Questions about the matrix below. Counting starts at 1.
1) Give the entry directly above -15.
2) Give the top entry of the column that holds the largest entry.
3) Give the entry in row 3 and column 3.
4) Give the bottom entry of the column that holds the smallest entry.
5) Give the entry just left of the largest entry.
6) Give the entry directly above the smallest entry.
7) Give the entry at row 3, column 1.
8) Give the entry in row 1 and column 1.
array([[-36,  77,  51,  35,  -9, -35, -51,  73, -44],
       [ 39, -87,  25, -50, -50,  68,  27, -44, -52],
       [ 51, -50, -15,  -6,  62,  84,  53,   5, -72]])
1) 25
2) -35
3) -15
4) -50
5) 62
6) 77
7) 51
8) -36

[-7 41 -51 1 -1 -45 74 48 -21 55 -31 52]
The fifth-last entry: 48
The largest entry?
Answer: 74
The second entry from the left?
Answer: 41
The first entry from the left?
Answer: -7
The 3rd entry from the left: -51

B =
[-12 32 -1 -12 54 -29 -1 -16 -28 -16 -13 -39 35 -20 5]
[59 -12 48 9 -19 39 -19 -36 55 41 75 14 -49 -5 16]
[-62 40 -50 24 -38 -6 20 -31 8 37 -12 33 32 -3 5]
[-12 -17 -17 10 -36 -13 28 30 -1 -28 3 -58 20 -8 49]
[8 -4 41 30 5 -79 -15 -36 -64 -26 -30 5 34 28 81]
[-3 10 28 -14 2 -73 -3 -53 -43 -65 -65 28 36 -26 -9]
[-30 59 -9 8 24 -34 -19 -42 -3 37 3 1 18 21 16]
The entry directly above -8: -3
Report the bottom-right entry.
A: 16
The entry in the top-left corner: -12
Report the entry just left of 34.
A: 5
The largest entry in the last column is 81
The largest entry in the first column -> 59
Report the bottom-left entry.
A: -30
The entry directly above the smallest entry: -13
The entry directly below the largest entry: -9
Report the entry in the top-right corner.
A: 5
The 5th entry in reading order -> 54
The entry directly above 33: 14
The entry directly below the smallest entry: -73
Report the 2nd entry from the end, reading row by row.
A: 21
Report the entry just left of the largest entry.
A: 28
The 4th entry, reading row by row is -12
The entry directly below -29 -> 39
Report the smallest entry in the first row.
A: -39
Report the entry just right of -8.
A: 49
Report the 2nd entry on the diagonal from the top-right corner.
A: -5
The 3rd entry from the end, reading row by row -> 18
The centre entry is 30
Report the first entry in the row that holds the smallest entry.
A: 8

data =
[[ 20  -3  31  -5 -20   2  20 -23  49   7  -9  -4   5  28   0]
 [-39  33 -32  36  -1  11 -39  40 -27  18   8  59  -4  57 -22]
 [ 34  18  20 -20   0 -17 -15 -36   1 -23 -15  18   5 -29  -4]
 [  4  14  28  32 -27  20  57 -24 -22 -22 -25 -20 -35 -38  18]
 [ -2  35 -76 -47  15  47  29  59  40  16  17  36 -36  14  67]
 [  7  19 -26  44   6  -4 -12 -47  63 -31 -51   5 -29 -16 -10]
 [ 40  27 -15  11  10  -8  33 -25  56 -19  -5  14  -9 -27 -35]
 [-46  17  -6  42  11   2  -1  14 -66   0 -49 -19   4  40 -35]
 [ 25  -1  31   3   6 -34 -18 -51   2 -22 -30  24 -16  -8  15]
 [ 29  32 -23 -69   5   6   8   3  -4  56  46  24  16  23   6]
 [-59  39 -14  23 -33  13  -6 -20  -2 -15 -66  -6 -30 -19 -46]
 [ -9   6 -42 -22 -13  10  -9  83  44  28  -2  76 -26  34  36]
 [ 31  38 -23 -68  -4  -4  38 -11  -7  50  30  18   2  15 -21]
 [ 21 -10 -33  30  44 -14   6 -68  64  -7 -24  -2   2  -5   7]
 [-52  35   6  24 -79   1 -16  26   4 -14   6  58 -17  -4   2]
 [-34  43 -43  13  13   5  17  28 -23  -7  11  77 -14  40 -20]]
Counting starts at 1.
The entry in row 3 and column 1: 34
Give the entry directly above 27.
Answer: 19
The entry in row 1 and column 2 -> -3
Give the entry at row 3, column 2.
Answer: 18
The entry just left of 67 is 14
Give the entry in row 2 and column 2.
Answer: 33
The bottom-left entry is -34
The top-left entry: 20
The minimum: -79
Give the entry in row 2 and column 3.
Answer: -32
The entry in the bottom-right corner is -20
The entry just left of the smallest entry is 24
Give the entry at row 1, column 3.
Answer: 31
Give the entry directly below the smallest entry.
Answer: 13
Give the entry in the top-right corner.
Answer: 0
The bottom entry of the column that holds the largest entry: 28
The largest entry -> 83
Give the entry directly below the largest entry.
Answer: -11
Give the entry in row 3 and column 3.
Answer: 20
Give the entry at row 2, column 1.
Answer: -39
The entry directly below 58: 77
The entry just right of the smallest entry is 1
